These are the activations of a small neural network, seen along a few directions. Each row is one input.
In each table, some parts of the input vary, and every possible input appears once, in random order.
A made-up example of a description, with smaller parts first: ring(8) and (point or ring(11) or (values(3) and line(4))).
Shared parts are said once, and a part with two or three values counts as separate values.

Other details of the inputs shift rows strongly along two fixed directions, in all tables alike. That doesn't count.

Table:
row 1: [ -3   8   3   4   1 -38 -45  -2  -4   9  28]
row 2: [ -8  21  -3  -1   7  12  15 -13 -14 -23 -12]
row 3: [ -3 -45   2 -19  25 -35  -3 -33   6  24  -1]
row 4: [ 12  20 -11  12 -39  -9 -37  47  20  12 -25]
row 5: [ 25  25 -16   4 -34  -6 -29  59  22  17 -19]
row 6: [  0  17   5   0   7   5  26  -9 -16 -25 -15]
row 7: [ 13 -15  10  -1  -3 -28 -20  -4   0  19 -18]
row 8: [ -8 -24  -9  -7  -7 -17 -17  -6   8  26  -2]
row 9: [ 13 -25  10   3   9 -22 -17   7  22   5   0]
row 10: [-13   2   5  10  -1  23  17  -9 -11 -17  13]
row 11: [ -2 -24  -3   3  -1 -15 -14   2  12  27   5]
row 12: [ 12 -17   4  -6 -11 -19 -21 -10   4  21 -10]
row 13: [-13  16   4  -1   0  16  18 -18 -11 -21 -10]
row 14: [  0  52 -25  -1 -21  28   4  47   0 -22 -12]
row 15: [-18   7  -6 -10   1  17  18 -12  -8 -11   2]
row 16: [ -8 -23  17  -4  18  16  24 -43 -20  -9  23]
row 17: [  6 -22  -8 -11 -10 -15 -15  -7   8  28   2]
row 18: [ -2 -26   7   3   0 -12 -22   1  24   7   4]
row 19: [ 11 -25   0  -4  -1 -14 -13   2  10  29   8]
row 20: [ -6  11   2   6  13  23  16  -9  -3 -27   9]
row 21: [  2  50 -13  12 -24  34   9  53   9 -21  -5]
row 22: [ -8  13  -7   0  17  17  22  -3  -7 -13   7]
row 23: [ -9 -18   9  -6  36  -1  39 -37 -16  -7  13]
row 24: [  3  12   6   5  11  16  28  -1 -19  -6   7]
row 25: [  4  10  15   8   8  23  19  -2 -17 -22   9]
Description of these inputs: point or (line(4) and ring(6)).
Question: Which other rows does row 7 become when the ring(6) part takes its other values? List them by row number.
Answer: row 2, row 4, row 6, row 12, row 13

Table:
row 26: [ -6 -15   3 -10   3  -4   8 -36 -18   9   2]
row 27: [ -1 -34  -3  -2   6 -21 -18   2  29  23  -6]
row 28: [ 16   8 -16  -2 -20 -28 -45  43  26  18 -20]
row 29: [ -7  -4  15  -2  23  20  42 -33 -19 -26   1]
row 30: [ -9 -24   1  -8  11   5  19 -23   1  11   9]
row 31: [  6  40 -11   5  -8  28  20  39   3 -27  -7]
row 32: [ 14  41  -3  14 -17  31  18  44  -5 -19 -11]
row 33: [ 14 -41   0  -5  -8 -20 -21   5  19  32  -5]
row 34: [ 10  51  -8  12 -25  20   7  32 -13 -17 -14]
row 35: [-12   6  12  -5  18   8  31 -46 -29 -23  -3]
row 36: [  0  26 -17   4 -22   2 -20  35  14  -1 -18]
row 37: [-13  -1  19  10  31  24  23 -35 -21 -27  44]
row 38: [ -4 -18  11   7   3 -37 -42  -4   8  15  28]
row 39: [ -7 -35  -2 -16   5 -27 -21 -24   5  33   0]
Question: What is each input in this table made of?
Answer: values(2) and (point or ring(6))
Question: Changing only the values(2) part turns row 26 into row 33. The same change can be made to row 35. Which row results?
Answer: row 29
Question: Which other rows does row 30 become when the values(2) part takes its other values? List them by row number.
Answer: row 39

Table:
row 40: [  1   1   3  13  -7 -25 -57  26  19   8  31]
row 41: [-12 -15  11  -8  14   6  24 -49 -21  -7   0]
row 42: [ 13 -24  -3  -3  -8 -27 -36  23  37  21 -20]
row 43: [ 11  22 -15  -2 -18 -15 -27  32  10   6 -16]
row 44: [-12  25   8   0   9  48  59 -27 -34 -43  -1]
row 45: [-18 -44   3 -14  17 -19  -3 -47   0  21   6]
row 46: [  7  42 -13   8 -20  43  27  38  -8 -19  -7]
row 47: [  5  18  -9   5 -20 -12 -29  31  14   3 -17]
row 48: [ 15 -37   8   0  -1 -40 -37   7  25  32 -17]
row 49: [ 13  -3  11  16 -12 -24 -56  29  19  14  29]
row 50: [-15 -42   7 -15  19 -24  -5 -52  -2  14   0]
row 51: [  9  15 -13   4 -21  12  -9  46  25  -1 -14]
row 52: [  4  44 -10   5 -23  27  21  27 -15 -16  -6]
row 53: [-11 -31  12  -5  30 -14  11 -39  -2   1  -2]
row 54: [-15 -17   3  -9  17  10  31 -46 -24   5  10]
row 55: [ -2 -34   8 -10  19 -13  15 -32  -7  15   3]
row 56: [-26  24  -3  -7  15  31  53 -39 -40 -29  12]
row 57: [ 13   8 -12   1 -13  -6 -13  42  23   9 -13]
row 58: [  4  45  -2  12 -20  24  12  22 -13 -24 -14]
row 59: [-19  13   3  -3   6  39  51 -37 -34 -25   8]
row 60: [ 25 -21  -1  -4  -7 -37 -37  24  24  31 -19]
row 61: [ 17  22 -11   1 -11  -4 -14  44  17  -1 -19]
row 62: [-11 -23   8  -7  16  15  33 -38 -15  -3   5]
row 63: [-18 -41  -2 -15  21 -19   0 -46  -4  25   9]
row 64: [ 22  -9  -4  -4 -15 -36 -40  22  18  30 -19]
row 65: [  2  48 -17   7 -15  44  27  41  -1 -25  -7]
row 66: [  8  61   5  29 -15  44  11  45 -14 -47  31]
row 67: [-12 -48  22   4  43 -27 -12 -47   2   5  45]
Question: What is each input in this table made of?
Answer: line(4) and (point or ring(6))
Question: Changing only the line(4) part turns row 63 into row 54. The same change can be made to row 47. Which row results?
Answer: row 58
Question: Which other rows does row 52 become when the line(4) part takes its other values? List them by row number.
Answer: row 55, row 56, row 57
Question: Which other rows does row 59 become when the line(4) part takes its other values? List them by row number.
Answer: row 45, row 51, row 62

Table:
row 68: [ -3 -44   9  -8  17 -19   2 -36   1  24   2]
row 69: [  9  38   0  19  -9   9 -16  40   2 -20  19]
row 70: [-20  11   1  -1  12  24  39 -29 -25 -19   2]
row 71: [  4  -9   0  11  -8 -28 -50  26  25  17  20]
row 72: [ 13  12   3  15 -16  -9 -45  42  25  -2  14]
row 73: [-14   2   6  -2  18  28  46 -34 -23 -25   4]
row 74: [ -2 -10  -6  -7  -2 -15 -13  -5   6  14  -8]
row 75: [  2  26  -5  -1 -13  19  15   5 -14 -13  -7]
row 76: [ -3 -42   6 -14  15 -30 -14 -35   6  21  -6]
row 77: [ 5  2 -5 -5 -5  4 -1 11  8 -2 -8]
row 78: [ -9 -43   1 -16  20 -22  -3 -36   4  24   4]
row 79: [  3  26  -4   6 -17  20  13  17  -8 -11 -10]
row 80: [  0  24  -3   5 -11  19  13  15  -3 -18 -13]
row 81: [  0  26  -2   5  -5  16  19  11 -10 -16 -10]
row 82: [ 14  11   3  16 -19  -8 -41  40  14   5  18]
row 83: [  1 -22   2  -9  10 -23  -8 -19   1  16  -7]
row 84: [  7   4  -3   2  -4   0   1  17   6   3 -10]
row 85: [ 10   5  -6  -3 -13   3  -4  19   6   6  -7]
row 86: [ -6 -25   0  -5   9 -12  -1 -15   6  17  -2]
row 87: [-12   8   3  -8  21  23  47 -33 -28 -22   6]
Question: Changing only one part turns row 83 into row 76. The same change can be made to row 81. Which row results?
Answer: row 80
Question: What is each input in this table made of?
Answer: values(4) and (point or line(4))
Question: Which other rows agree with row 86 in the values(4) part? List them by row number.
Answer: row 70, row 71, row 74, row 78
